Each row below holds a small network's activations on one input, seen along a few directions.
In each table, some parts of the input vary, and every possible input appears once, in random order.
A made-up example of a description, with smaller parts first: ring(8) and (point or (values(2) and line(4)) or line(9)).
Shared parts are said once, and a part with two or three values counts as separate values.
In the rows, zero is written as 128.

Other details of the inputs shift rows strongly along three fixed directions, in all tables alike. That doesn't count.

A family of inputs:
row 1: [174 154 122 150 135  97 118 128 190 111  83  82 184]
row 2: [111 124  75 194 117 119 130 159 161 118 164  82 139]
row 3: [145 153  82 198 127 112 166 128 143 145 148 122  89]
row 4: [134 153 158 176 113 177  88 129 145 161 109 149 177]
row 5: [147 160  68 184  97 151 151 121 125 115 167 136 101]
row 6: [166 138 142  94 183  51 137 103 150 157 112 107 117]
row 7: [107 140 129  73 104 168 150 143  94 151 135 195  96]
row 8: [111  88 133 162 123 163 106 195 131  69 161 149 149]
row 9: [132 145 116 106 131 106 147 146 159 112 128  92 130]
row 10: [136 153 190 102 132 156 106 131 140 177  69 175 164]
row 11: [ 78 116 132 191 128 134  85 123 110 141 181 146 182]
row 12: [164 146 110 130 153  73 127  91 136 118 129 124 143]
row 13: [ 95 110 116 113 111 155  97 125  87 132 190 161 147]
row 14: [ 72  88 157  81 124 148 130 132  91 160 108 135  92]
row 15: [105 123 188 112 134 158  74 108 130 144  66 114 154]
row 16: [133 123 139  50 129 119 168 101 104 122 105 100  62]
row 17: [136 145  75 193 111 141 158 135 132 144 177 118  82]
row 18: [ 69  89 117 177 103 170 108 130  99 141 154 106 111]
row 19: [183 147 132 162 159  70 108  83 156 129 102 114 185]
row 20: [142 143 136 119 164  71 136 147 189 141  81  85 141]
row 21: [136 136 106  31 126  98 173 147 133 108 106 136 106]
row 22: [156 130  75  77 109  94 188 139 132  95 120 126 118]
row 23: [142 123  92  96 117 105 174  91 102  97 103 115  73]
row 24: [140 108 164  85 128 183 142 175  97 110 151 198  74]
row 25: [167  95  98 182 143 114 129 133 107  60 202 142 112]
row 26: [173 189 150 180 153 112 124 109 183 148  97  97 133]
row 27: [ 98 102 153  61 142 133 109 137 100 173 168 146 117]
row 28: [ 85 110 129 118 117 150 106 129  88 141 200 149 140]
row 29: [ 72 113  82 157  81 174 109 168 118 104 179 137 162]
row 30: [ 88 120 204 101 145 138  98 113 125 155  63 121 143]
row 31: [139 121 177  50 141 131  94 113 114 159 118 154 166]
row 32: [ 90 136 161 128 138 123 105 159 161 137 102 121 181]
row 33: [147 110 101  79 106 115 181  94  90 106  99 127  83]
row 34: [164  99 129 222 143 127 117 119 134  55 119  98 111]
row 35: [163 117  95  91 105 121 173  89 102 101 109 103  81]
row 36: [107 163 177 183 138 151  96 134 153 170 104 147 165]
Each input here is: values(4) and (point or (values(2) and line(4))).
- Changing only the values(4) part turns row 8 into row 24. The same change can be made to row 21. Which row results? => row 7
- Which other rows does row 20 become when the values(4) part takes its other values? List them by row number. => row 3, row 6, row 14
- Which other rows does row 27 become when the values(2) part takes its other values? List them by row number. => row 6
- Which other rows agree with row 23 in the values(4) part? List them by row number. => row 14, row 15, row 16, row 18, row 30, row 33, row 34, row 35
